These are the activations of a small neural network, seen along a few directions. Each row is one input.
In each table, some parts of the input vary, and every possible input appears once, in random order.
Descriptions start from the smaller parts, as in this example, which fits no table here: values(3) and (point or ring(9) or (line(4) and ring(8))).
Shared parts are said once, and a part with two or three values counts as separate values.
(in the rows, 128 means zero)

Other details of the inputs vary at random and push rows far along two fixed directions, the same in every table; ignore that.

Table:
x1: [103 122 137 198 113 146  54 149 164 150 135]
x2: [108 137 119 118 123  99 145  99 114  96 126]
x3: [153  43 159 169 136 179  11 157 135 198 142]
x4: [ 77 101 130 196 151 151  58 125 168 157 121]
x5: [107 135 129 119 116 104 148  97 107  99 126]
x6: [140  56  98  69 142 101 100 102  77 109 133]
x7: [130 151  85 116 118  86 127 153 137 106 105]
x8: [107 133 106 116 126  94 144  99 123 100 121]
x9: [203 152 186 104 155 207 206 160 143 180 141]
x10: [163 144 187  87 154 176 229 116 110 156 153]
x11: [130 151  95 114 108  97 128 143 132 102 116]
x12: [202 156 185  96 157 203 196 160 151 185 136]
x13: [106 130 130 128 114 106 156  99  99  92 133]
x14: [106 135 100 113 135  97 140 105 126 102 115]
x15: [132 154 109 120  98 101 132 135 119  98 127]
x16: [123 154 129 128  82 110 145 126  88 102 144]
x17: [ 84 103 133 201 166 152  57 129 173 168 118]
x18: [129 148  88 113 110  95 128 152 136 104 109]
Each input here is: values(2) and (point or line(8)).
Change only the values(2) part in x11. List by row number the other rows that result.
Answer: x14

Table:
x19: [120 114 162 185 153 181  83 144 171 179 133]
x20: [141 140 117  91 126 111 171 124 107 110 125]
x21: [134 141 109  96 120 103 162 124 108 104 124]
x22: [140 138 123 106 122 120 150 125 120 117 128]
x23: [138 143 111  97 123 107 161 128 113 110 122]
x24: [130 111 170 159 155 180 114 129 150 174 140]
x25: [164 143 142 103 152 155 173 148 142 154 125]
x26: [112 127 123 146 125 123 108 126 137 125 125]
x27: [111 118 137 157 119 133  96 125 130 130 135]
x28: [115 125 130 146 130 132 110 125 138 132 128]
x29: [125 132 124 134 118 122 118 131 132 123 126]
x30: [126 131 124 120 128 121 138 120 126 119 127]
x31: [168 144 144  95 153 157 181 146 139 154 127]
x32: [121 126 133 146 122 133 107 130 135 132 131]
x33: [ 82  82  70 142  90  57  36 110  93  78 120]
x34: [140 138 119  91 126 111 173 121 103 110 126]
x35: [130 134 128 137 123 130 119 136 138 131 125]
x36: [113 120 136 146 130 133 112 120 131 131 132]
x37: [120 124 132 135 118 123 120 120 119 121 133]
Describe the family of inputs behind these rows.
Answer: point or (values(3) and line(6))
Change only the values(3) part in x37. List by row number the other rows that result.
Answer: x24, x34
Change only the line(6) part in x21. List by row number the other rows that result.
Answer: x20, x23, x25, x31, x34

Table:
x38: [123 131 123 138 116 124 119 137 125 119 126]
x39: [191 104 118  27 156 123 193 125 100 130 123]
x40: [124 137 120 120 111 104 127 116 122 109 123]
x41: [114 138 106 118 103  95 120 111 119  97 126]
x42: [120 132 122 119 119 116 135 116 118 106 134]
x43: [132 125 151 141 138 156 130 126 137 141 133]
x44: [131 131 133 134 137 139 130 136 142 134 123]
x45: [112 128 119 133 128 113 124 122 123 121 122]
x46: [146 131 145 124 140 147 154 140 126 149 130]
x47: [127 132 122 135 115 117 125 134 122 121 124]
x48: [ 90 124 100 149 100  93  95 123 105  94 134]
x49: [109 124 121 152 127 127  99 132 141 125 130]
x50: [118 121 136 153 128 144 114 135 126 136 133]
x51: [129 131 132 135 123 129 121 138 130 137 127]
x52: [130 130 136 138 124 137 123 125 137 126 129]
x53: [131 124 150 143 135 148 128 124 137 143 131]
x54: [ 86 127  93 142  93  79  95 116 100  91 129]
x55: [130 128 139 140 140 142 120 134 146 149 124]
x56: [141 136 130 118 129 139 137 138 132 140 131]
x57: [124 137 113 118 126 113 129 125 132 120 123]
x58: [126 129 127 138 122 134 116 140 131 129 133]
x59: [185 114 100  42 138 102 165 125  98 111 117]
x60: [133 137 124 120 116 110 140 120 125 112 124]
x61: [114 119 137 152 143 150 107 129 144 153 133]
x62: [129 120 149 145 156 166 125 138 149 159 137]
x63: [132 128 143 140 132 149 119 129 146 138 136]
x64: [127 124 147 145 136 147 122 136 130 155 134]
x65: [119 133 112 130 119 105 126 126 127 110 117]
x66: [145 138 139 102 133 129 163 120 123 130 128]
x67: [125 128 128 135 136 127 136 127 129 131 122]
x68: [127 122 146 146 150 158 127 134 142 149 128]
x69: [127 131 134 124 129 133 132 118 130 131 134]
Changing only one part turns x67 into x65. The same change can be made to x46. Which row results?
Answer: x47
Describe the family of inputs behind these rows.
Answer: values(2) and (point or (values(3) and ring(5)))
Change only the values(2) part in x44. List by row number the other rows that result.
Answer: x68
Change only the ring(5) part in x69. List by row number the other rows that result.
Answer: x42, x43, x53, x66
Change only the values(2) part in x57. List by row number the other rows that result.
Answer: x61

Table:
x70: [111  98 124 168 129 134  56 132 134 138 127]
x71: [ 88 128 124 185 113 130  76 143 145 134 128]
x72: [146 155 149 106 138 150 175 139 130 145 128]
x73: [148 116  83  60 122  76 137 117  94  93 110]
x74: [175 138 162  92 153 170 187 134 139 157 136]
x75: [163 109 110  67 141 110 149 124 104 123 119]
x76: [139 114  86  56 116  71 154 103  76  80 123]
x77: [162 105 122  72 146 124 150 125 104 133 119]
x78: [125 166  76  83 102  67 177 128  99  69 113]
x79: [121 173 118 108 110 104 197 113 122  90 127]
x80: [115 179  81  97  98  68 190 123 112  63 108]
x81: [189 141 160  97 164 179 177 146 157 176 134]
x82: [160 108 101  66 137 107 145 134 108 116 115]
x83: [ 85 127 137 191 111 132  85 127 133 132 140]
x84: [ 76 143 120 197 106 113  94 136 150 115 126]
x85: [ 64 150 104 192  93  94  84 126 137  93 118]
x86: [109  94 123 167 123 132  53 129 139 141 124]
x87: [150 115  89  57 129  84 150 120  90  93 122]
x88: [143 115  76  58 120  70 138 125  90  85 111]
x89: [138 155 135 104 125 130 179 132 119 121 130]
x90: [120 176 100 106 103  83 188 117 117  78 120]
x91: [161 103 122  75 141 124 155 122 101 125 123]
x92: [ 86 130 127 186 109 122  74 131 139 128 132]
x93: [146 111  92  63 127  82 146 116  83  95 120]
x94: [ 83 145 141 196 119 135  93 129 153 126 131]
x95: [134 166 148 118 130 145 194 127 138 123 129]
x96: [160 140 126  90 136 131 167 144 133 132 124]
x97: [ 77 116 112 171  90  96  66 107 114  94 133]
x98: [176 113 115  63 151 130 150 130 119 137 119]
x99: [175 143 148  86 151 151 180 138 140 150 132]
x100: [ 91 115 115 178  99 105  60 124 128 109 132]
x101: [113 138 191 214 160 209 100 149 193 195 145]
x102: [ 65 132 114 181  89  95  76 111 115  97 132]
x103: [120 163 104  87 104  83 180 108 101  83 128]
x104: [143 112  90  60 120  84 154 113  79  85 126]
x105: [126 159  99  90 100  81 184 116  95  78 126]
x106: [103 137 199 209 158 213 103 138 181 186 145]
x107: [114 172 106 109  98  88 192 112 110  73 125]
x108: [114 106 162 192 132 174  75 134 150 163 146]
x109: [104  92 121 167 124 129  55 138 137 139 124]
x110: [163 119 136  86 146 135 162 129 117 141 124]
x111: [191 102 160  79 180 179 161 139 131 182 125]
x112: [140 131  86  72 113  65 152 114  91  82 115]
x113: [167 165 179 127 168 205 192 148 179 185 129]
x114: [179 140 145  86 154 160 182 150 148 156 128]
x115: [ 91  84  92 148 107  84  43 112 110 105 127]
x116: [ 91  78 104 155 110 101  50 109 106 109 131]
x117: [158 118 136  84 141 132 168 120 112 132 127]
x118: [111  87 150 179 137 159  68 128 136 156 137]
x119: [ 80 114 112 176  89  95  67 114 115  95 130]
x120: [ 76 135 107 183  93  94  71 121 124 101 128]
x121: [158 110 119  62 141 119 159 114  99 121 123]
x122: [164 163 193 129 170 211 197 146 174 189 133]
x123: [117 126 161 196 145 180  86 146 173 183 142]
x124: [182 115 168  96 170 177 167 141 137 180 126]
x125: [105  74 137 160 136 145  59 118 123 148 133]
x126: [ 97 124 164 197 132 172  85 130 151 164 146]
x127: [ 98 108 155 180 127 153  74 125 143 146 140]
x128: [188 134 192 102 177 208 186 141 157 194 141]
x129: [165 160 199 124 174 217 208 141 177 193 141]
x130: [174 112 111  65 149 122 149 129 114 132 121]
x131: [ 97  92 121 177 113 119  60 119 114 121 134]
x132: [188 123 144  86 163 165 165 140 142 167 128]
x133: [193 134 191 105 180 208 181 149 162 201 137]
x134: [141 147  87  78 108  79 164 132 104  80 116]
x135: [182 120 137  85 160 157 169 147 139 160 128]
x136: [150 170 137 115 136 144 196 134 151 133 124]
x137: [136 150  91  79 103  72 161 116 101  79 118]
x138: [172 166 173 123 166 196 201 150 179 183 133]
x139: [ 88  97 106 168 102  96  59 113 104 100 131]
x140: [ 99 128 135 189 119 142  79 135 148 144 129]
x141: [ 84 116 116 173  96 101  63 118 121 104 127]
x142: [ 67 145 127 201  97 111  85 120 136 106 128]
x143: [117  88 170 175 152 180  73 130 147 178 141]
x144: [170 161 195 128 173 212 204 149 178 195 137]
x145: [107 125 148 188 134 161  90 151 164 166 134]
x146: [137 130  88  66 109  71 165 104  80  74 123]
x147: [ 89 100  93 162 106  90  49 129 117 100 121]
x148: [104 179  93  98  89  66 189  98 101  56 120]
x149: [146 149  93  78 108  84 162 123 108  87 117]
x150: [141 133  80  65 111  58 159 110  88  77 117]
x151: [ 87 132 116 189 104 119  69 129 138 124 129]
x152: [108 110 156 179 128 156  76 134 144 155 132]
x153: [ 72 132 114 184  93  98  74 119 120 106 128]
x154: [118 111 148 185 130 163  65 139 161 162 136]
x155: [107  79 116 156 135 134  45 139 131 135 129]
x156: [133 133  78  64 107  54 159 108  76  66 115]
x157: [180 149 192 117 179 211 189 153 166 204 140]
x158: [ 92 130 138 190 122 138  77 135 147 143 138]
x159: [103  97 121 168 123 118  58 126 127 130 133]
Describe the family of inputs behind these rows.
Answer: values(3) and line(5) and line(6)
Changing only the line(5) part turns x97 into x76. The same change can be made to x141. Which row results?
Answer: x93
Change only the values(3) part in x153. List by row number the other rows that result.
Answer: x72, x157
